Each row below holds a small network's activations on one input, seen along a few directions.
In each table, some parts of the input vary, and every possible input appears once, in random order.
A made-up example of a description, with smaller parts first: values(3) and (point or ring(9) or (line(4) and ring(8))).
Shared parts are said once, and a part with two or three values counts as separate values.

Other details of the inputs vary at random and push rows far along two fixed directions, the same in every table; ignore that.

Table:
r1: [  4  -9 -60 -52 -11  12 -49  10  25  67 -81  83  23 -20 -57]
r2: [ 15  60  81   5 -10   0  28 -69 -19 -28 -10  18 -25 -11 -40]
r3: [-11 -24 -78 -34  -9  25 -39  32  20  37 -30  37  21  -6  -9]
r4: [ 25  79  68 -14 -13  20  16 -78 -18 -21 -16  39 -19 -33 -72]
r5: [ -1 -62 -38  37  -8 -37 -18  57  16  11  29 -81  17  13  84]
r6: [  6 -62 -57   8 -20 -21 -30  41  28  43 -13 -39  32   2  46]
r7: [-28 -43  13  35  31 -21  27  40 -12 -33  58 -61 -12  45  70]
r8: [-19 -21   4   1  11 -19  -6  25  -6  -4  14 -16 -12  22  23]
r9: [  1  67  80 -21  13   5  27 -55 -25 -25 -33  64 -33   2 -89]
r10: [  5   1  52  35   8 -20  24 -12 -12 -45  59 -88 -25  16  37]
r11: [ -3  23   2 -19  13  12 -13  -4  -4   2 -14  47  -1  -7 -35]
r12: [-30 -47  17  32  26 -17  30  27 -20 -32  54 -60 -17  48  68]
r13: [  5  41  88  12   6   5  54 -74 -25 -49  47 -38 -38   3 -10]
r14: [ 15 -16 -71  -2 -31   1 -47  38  34  52 -48  21  33 -32 -10]
r15: [ -9  54  75 -12  20   5  23 -55 -28 -26 -12  52 -33   5 -55]
r16: [-12   9  59  14  25 -14  27  -5 -26 -47  29 -20 -33  32  -4]
r17: [-18 -58 -68   2   6 -12 -42  77  15  15  19 -32  16  13  53]
r18: [-24 -74 -62  22  20 -18  -5  80   9  -6  63 -76   8  43 100]
r19: [ 23   5 -73 -30 -43  24 -42   2  35  68 -77  76  42 -49 -54]
r20: [ 13  54  64  -5  -4  19  44 -80 -25 -29  10  15 -10 -12 -35]
r21: [-16  13  32   6  33   4  36 -12 -22 -38  43  -9 -13  27  21]
r22: [  5   5 -78 -46  -8  38 -37   6  19  51 -66  97  32 -26 -51]
r23: [  6 -46 -61  21 -24 -21 -27  62  28  35 -22 -31  32  -7  44]
r24: [ 12  60  81   6  -5   6  41 -70 -17 -34   4  13 -25 -19 -46]
r25: [ 29  14 -87 -40 -35  35 -56   4  41  71 -68  69  38 -65 -54]
r26: [  8 -24  16  38   9 -11  32  12 -13 -34  61 -78   4  14  76]
Each input here is: values(2) and (point or (values(3) and line(4))).
Changing only the values(2) part turns r14 into r16. The same change can be made to r6. Which row results?
> r1
Which other rows does r21 become when the values(2) part takes its other values? List them by row number.
> r26
Which other rows does r7 become when the values(3) part takes its other values? List them by row number.
> r18, r21
Which other rows does r22 become when the values(3) part takes its other values? List them by row number.
> r3, r12

Table:
r27: [ -1 -59 -93  -1  -8   0 -40  70  25  36   2 -20  36  -2  49]
r28: [  5   7  26  28   1   1  33 -20 -10 -26  34 -40   0   1  30]
r29: [ -7 -13   1   4  17 -10   4  17  -8  -6   2   1  -1  21  15]
r30: [-26   0  59  19  25 -22  32  -4 -24 -47  39 -39 -36  38  14]
r31: [  8  35   0 -30  -8  27  -5 -40   4  18 -39  67   6 -25 -59]
r32: [-12   7  45  17  19  -8  26  -9 -20 -41  51 -41 -28  23  29]
r33: [  3   7  40  30   3  -4  36 -25 -10 -34  47 -50 -10   1  31]
r34: [ -8  -2  34   9  16  -5  26 -14 -15 -30  40 -42 -17  22  17]
r35: [ -9 -41 -30  19   8 -12 -11  51   3  -4  42 -52   6  18  63]
r36: [ 21   9   2   1 -22  -7 -15  -7   9  13 -23  -9   4 -19 -18]
r37: [  8  33   2 -31  -5  25   4 -43  -5  16 -43  67   8 -18 -59]
r38: [ -6 -59 -82   1   2 -13 -45  81  24  35  -2 -21  26  10  46]
r39: [-14 -27 -47 -12  -4   1 -28  43  15  28 -32  36  14   1  -4]
r40: [ 15  48  29  -6  -7  16  11 -47  -7 -13   2  11 -10 -24 -37]
r41: [ 27  40  29 -11 -33   3  -6 -45  14  17 -51  39   3 -37 -63]
r42: [-14 -58 -80  -1  -1  -9 -42  80  24  36 -14  -5  22   9  31]
r43: [ 10  37   1 -26  -4  25  -5 -29  -4  13 -39  71   3 -19 -52]
r44: [ 22  41  42  -5 -21  -6  -1 -41   0   0 -25  11 -13 -26 -46]
r45: [ -9  -2  35  18  18  -4  36 -16 -25 -33  38 -29 -12  26  30]
r46: [ 11   8 -14   4 -11   8  -3  -5   8   3   7 -10   5 -20   3]
r47: [-11   4  41  15  18  -7  29 -15 -20 -38  49 -42 -24  23  28]
r48: [ -7  32   9 -28   1  12  -3 -20  -6   7 -54  78  -3  -5 -71]
r49: [-13  -8  44  16  19  -8  40 -23 -18 -31  39 -38 -19  28  28]
r50: [ 10  28 -33 -44 -16  28 -30 -20  16  39 -52  73  13 -32 -68]
r51: [ -6 -48 -73  -5   0 -10 -44  69  24  36 -13  -4  19   5  35]
r52: [  3  31  29 -11   5  14   9 -31 -11 -11  -3  33 -13  -5 -28]
r53: [ -9 -50 -75  -6  -1  -8 -40  66  27  44 -21  12  26   0  30]
r54: [  9   0  57  37 -10 -28  32 -22 -11 -27  19 -54  -8   8  25]
Changing only one part turns r28 into r46. The same change can be made to r54. Which row results?
> r44
What is each input in this table made of?
> line(4) and (values(2) or line(5))
Which other rows does r29 become when the line(4) part takes its other values? List them by row number.
> r38, r51, r53

Table:
r55: [   1  -44 -124  -29  -20   20  -53   65   34   75  -76   83   64  -20
   -9]
r56: [ -7  62  74 -10  26  22  46 -63 -38 -46  10  41 -30   7 -48]
r57: [ 23 -26 -49  27 -31 -17 -31  49  22  23  -7 -38  27 -24  35]
r58: [   5  -35 -106  -38  -15    5  -71   69   34   77  -82   81   44  -16
  -16]
r59: [   8   50    9  -62   -5   21  -30  -47    2   34  -84  113   -5  -20
 -110]
r60: [-22 -54 -10  29  33 -32  -1  66 -14 -21  54 -67 -10  51  91]
r61: [ 11  31  98  49  -5 -30  48 -43 -22 -52  37 -71 -28   6  11]
r62: [ 28  11  21  18 -25   1  17 -37   7   4  -6 -14  16 -26  12]
r63: [ 15 -42 -31  29 -20 -12   3  14  18   6  45 -91  21  -3  82]
r64: [-16   4  16 -12  16  -2   3  -6  -4  -8  10   2 -22  12 -15]
r65: [ 29  24   9   3 -24  14   6 -38   6   0  17 -21   7 -30   8]
r66: [-13  53  71 -24  14  20  42 -80 -28 -32 -16  46 -24  11 -73]
r67: [ 27  59  64  11 -17  -2  13 -47  -4 -25  14 -21 -23 -27 -37]
r68: [-13  51  82   4  18   3  47 -52 -29 -39  -2  38 -31   8 -47]
r69: [-25 -62 -14  29  31 -30  -6  66  -9 -23  70 -80 -14  52  94]
r70: [ 28 -26 -51  22 -29   1 -14  22  22  28   4 -32  35 -29  51]
r71: [-19  25 106   4  47 -19  48 -43 -45 -66  58 -46 -55  50  -1]
r72: [-13  16  21   6  19   7  18   0 -13 -24  15  14 -15   8  -3]
r73: [-17 -58 -48   4   2 -19 -23  57  16  25  -2 -20  12  21  40]
r74: [-15 -54 -58  11   5 -17 -23  73  17  27 -13   1  18  13  45]
r75: [  4  20 -44 -30 -10  20 -36  16  16  34 -55  89  11 -28 -51]
r76: [  8 -45 -24  39 -23 -30 -10  42  16  -2  30 -95  10   1  67]
r77: [-30 -72 -40  17  24  -6  11  52  -5 -13  57 -72   9  46  82]
r78: [-31 -74 -24  27  17 -26  10  54   1  -8  41 -68   5  45  83]
r79: [ 39  51   9 -30 -44  26  -7 -78  16  34 -61  59  18 -54 -75]
r80: [   8   70  -12  -59   -1   56  -14  -54   -5   17  -55  115   -1  -35
 -114]
r81: [ 26  11 -21  -7 -43  -4 -28 -12  24  35 -57  18  21 -42 -43]
r82: [-30  17 108  21  45 -12  70 -49 -42 -79  77 -61 -51  45  13]
r83: [-10  66  83 -12  28  22  36 -65 -32 -51  27  32 -41   4 -54]
r84: [  -1  -29 -113  -38  -13   21  -73   68   41   72  -50   64   34  -26
  -16]
What is each input in this table made of?
> ring(5) and (values(2) or line(4))
Changing only the ring(5) part turns r60 into r71. The same change can be made to r72. Which row results?
> r82
Which other rows does r66 become when the ring(5) part takes its other values? List them by row number.
> r55, r56, r77, r80
